Each row below holds a small network's activations on one input, seen along a few directions.
Each table varies a few parts of the input and shows all the possible inputs, shuffled.
Descriptions start from the smaller parts, as in this example, which fits no table here: values(3) and (point or ring(11) or (line(4) and ring(5))).
Shared parts are said once, and a part with two or three values counts as separate values.

A family of inputs:
x1: -10; 2; -6; -5; 16; -8; 7; -21; -41; -32; -14; -8; 19; 31; 19
x2: -13; 11; 21; -1; 25; 21; 21; 5; 1; 9; 18; -2; 10; 0; 1
x3: 46; 61; -88; -39; -74; -53; 12; 10; -1; 43; 27; 43; -35; -22; -7
x4: 64; 54; -72; -30; -75; -41; 1; -13; -21; 18; 38; 25; -3; -43; -57
x5: 48; 45; -82; -49; -60; -47; 17; -19; 4; 38; 56; 32; -11; -39; -18
x6: -9; -13; 13; -1; 7; 26; 19; -3; 28; 26; -3; -11; 8; -8; -12
x7: -22; 16; 20; -7; 21; 13; 24; 11; -19; -32; -14; 5; 0; -19; -3
x8: -22; -9; 13; 8; -20; 1; -18; 44; 34; 21; -15; 0; -13; -28; 25
x9: 0; -27; -16; -3; 3; -5; 6; -28; -18; -13; -35; -15; 18; 22; 9
x10: 9; 23; 19; 13; 19; 29; 0; 8; -16; -23; 9; -16; 3; -17; -23
x11: 4; 15; 16; 10; 13; 24; -32; 28; -4; -24; 17; 0; 13; -46; -6
x12: -17; -18; 5; -5; 0; 21; -15; 20; 42; 25; 7; 3; 19; -37; 6
x13: -26; 14; 19; 7; -2; -4; -13; 53; 8; 2; 7; 9; -13; -19; 34
x14: -18; -32; 9; 2; 9; 0; 3; -26; 4; -10; -28; 9; -12; 8; -5
x15: -19; 4; 14; -4; 19; 15; -12; 27; 14; 9; 28; 11; 19; -30; 17
x16: 12; -26; 0; 12; -15; -15; 6; -11; -2; 12; -24; -19; -4; 55; 34
x17: 5; 1; 15; 19; 25; 7; -19; -18; -20; -18; 14; -4; -7; 17; -15
x18: 26; -19; -20; 17; 7; 4; -17; -22; -12; -9; -11; -36; 19; 25; -22
x19: -13; -5; 22; 11; -15; 6; 18; 21; 21; 19; -21; -14; -24; 4; 8
x20: -15; -9; 14; -5; 5; 18; 21; 2; 10; -13; -35; -6; 0; -27; -15
x21: -9; -29; 24; 17; -10; -13; 2; -10; 19; 17; -14; 4; -34; 42; 18
x22: -20; 19; 27; 10; 2; 2; 22; 31; -4; -1; 1; -3; -22; 14; 18
x23: 3; -3; -2; 1; 28; -8; 4; -22; -18; 3; 12; -12; 30; 51; 21
x24: -21; -15; 9; -9; -1; 11; -12; 24; 24; -15; -29; 8; 11; -56; 2
x25: -13; -12; 19; 7; 31; -1; 2; -20; 0; 9; 21; 12; 1; 36; 9
x26: 2; 4; 9; 11; -1; -18; 7; -4; -22; -8; -2; -12; -1; 66; 41
x27: 18; 12; -7; 14; 23; -1; -19; -19; -37; -24; 9; -29; 20; 32; -8
x28: -8; -38; 10; 7; 16; 4; 1; -27; 24; 25; 1; 7; -2; 28; -3
x29: 42; 45; -74; -67; -58; -47; 9; -7; -22; 8; 20; 36; -13; -36; -32
x30: 10; -26; 3; 22; 9; 12; -19; -23; 9; -4; -5; -11; -9; 12; -31
x31: 15; -3; 9; 16; 1; 35; -1; 2; 15; -7; -12; -25; 3; -23; -39
x32: 11; -32; -13; 1; 13; -4; 5; -27; 3; 20; -8; -17; 27; 41; 11
x33: 7; -9; 5; 13; -7; 30; -34; 24; 28; -9; -4; -9; 15; -51; -22
x34: -16; -4; 30; 16; 4; -16; 5; -1; -4; -2; 6; 11; -31; 50; 27
x35: -25; 8; 16; -10; 17; 6; -8; 32; -5; -32; -8; 18; 10; -49; 13
x36: -24; -6; 17; 0; 22; -4; 5; -18; -22; -28; -8; 16; -10; 15; 6
Question: Changing only one part turns x3 into x29. The same change can be made to x16. Which row results?
Answer: x9
Question: Describe the family of inputs behind these rows.
Answer: values(4) and (point or (values(2) and line(4)))
Question: List by row number the other rows that have the values(4) part in common with x27.
Answer: x4, x10, x11, x17, x18, x30, x31, x33
Question: Which other rows does x36 become when the values(4) part takes its other values? List them by row number.
Answer: x17, x25, x34
Question: Start at x12 and move only the line(4) part, one step at a time. The first step leads to x6. Which rows follow, in order?
Answer: x28, x32
Question: Which other rows does x26 become when the values(2) part takes its other values? List them by row number.
Answer: x16

A family of inputs:
x37: 49; 45; -73; -45; -64; -43; 5; -2; -9; 28; 28; 29; -8; -33; -33
x38: -10; -4; 13; 6; -2; 15; -2; 25; 18; 3; -11; -4; 2; -30; 3
x39: -5; -26; 7; 9; 17; 3; -4; -22; -4; -3; -15; -11; 11; 33; 11
x40: -18; -4; 17; 4; 2; 21; -4; 18; 13; -11; -16; 0; -1; -41; -12
x41: -12; -12; 7; 1; 6; -10; 6; -8; -5; 0; -10; 5; -5; 29; 23
x42: 48; 49; -83; -40; -59; -41; 8; -7; -8; 25; 29; 28; -19; -34; -28
x43: -8; -2; 18; 11; 0; 18; -13; 26; 23; 1; -1; 3; -4; -29; -3
x44: -9; -6; 16; 4; 9; -2; 10; -7; -9; -13; -15; -1; -10; 20; 6
x45: -11; -7; 11; 5; 9; -4; 13; -9; 0; 8; 2; 3; -6; 29; 11
x46: 52; 46; -71; -40; -66; -41; 8; -13; -9; 21; 38; 29; -8; -37; -26
x47: -12; -5; 16; -3; 7; 20; -2; 17; 24; 8; 3; 3; 1; -30; -4
x48: -9; -1; 3; -2; 13; 1; -6; 5; -8; -11; 2; 3; 11; -3; 11
x49: -8; -5; 10; 6; 1; -6; 10; 0; -4; 0; -9; -7; -6; 30; 20
x50: -2; 9; 12; 9; 11; 7; -12; 11; -4; -9; 11; -2; 2; -3; 2
x51: -7; -6; 15; 13; 4; -5; -1; 0; -3; 3; 1; -3; -13; 28; 14
x52: -1; -19; 9; 13; 12; 7; 0; -13; -3; -3; -13; -21; 9; 34; 7
x53: 1; -20; 14; 21; 16; 7; -9; -14; -2; -1; -5; -19; 2; 32; 1
x54: -8; 8; 11; 1; 15; 11; -2; 4; -14; -24; -3; -2; 6; -13; -7
x55: -3; -21; 10; 14; 21; 8; 3; -23; 1; 5; -3; -13; 10; 32; -1
x56: -6; 7; 9; 0; 17; 9; 1; 3; -2; -2; 14; 2; 8; -4; 0
x57: -4; 8; 7; 3; 9; 5; -1; 11; -8; -9; 1; -8; 8; -2; 8
x58: -17; -12; 10; -3; 3; 8; -8; 18; 21; 0; -9; 3; 4; -31; 5
x59: -1; -22; 14; 13; 20; 11; 1; -20; -9; -18; -19; -16; 6; 24; -7
Question: Describe the family of inputs behind these rows.
Answer: values(3) or (line(4) and values(5))
Question: List by row number the other inputs of the same sort as x37.
Answer: x42, x46
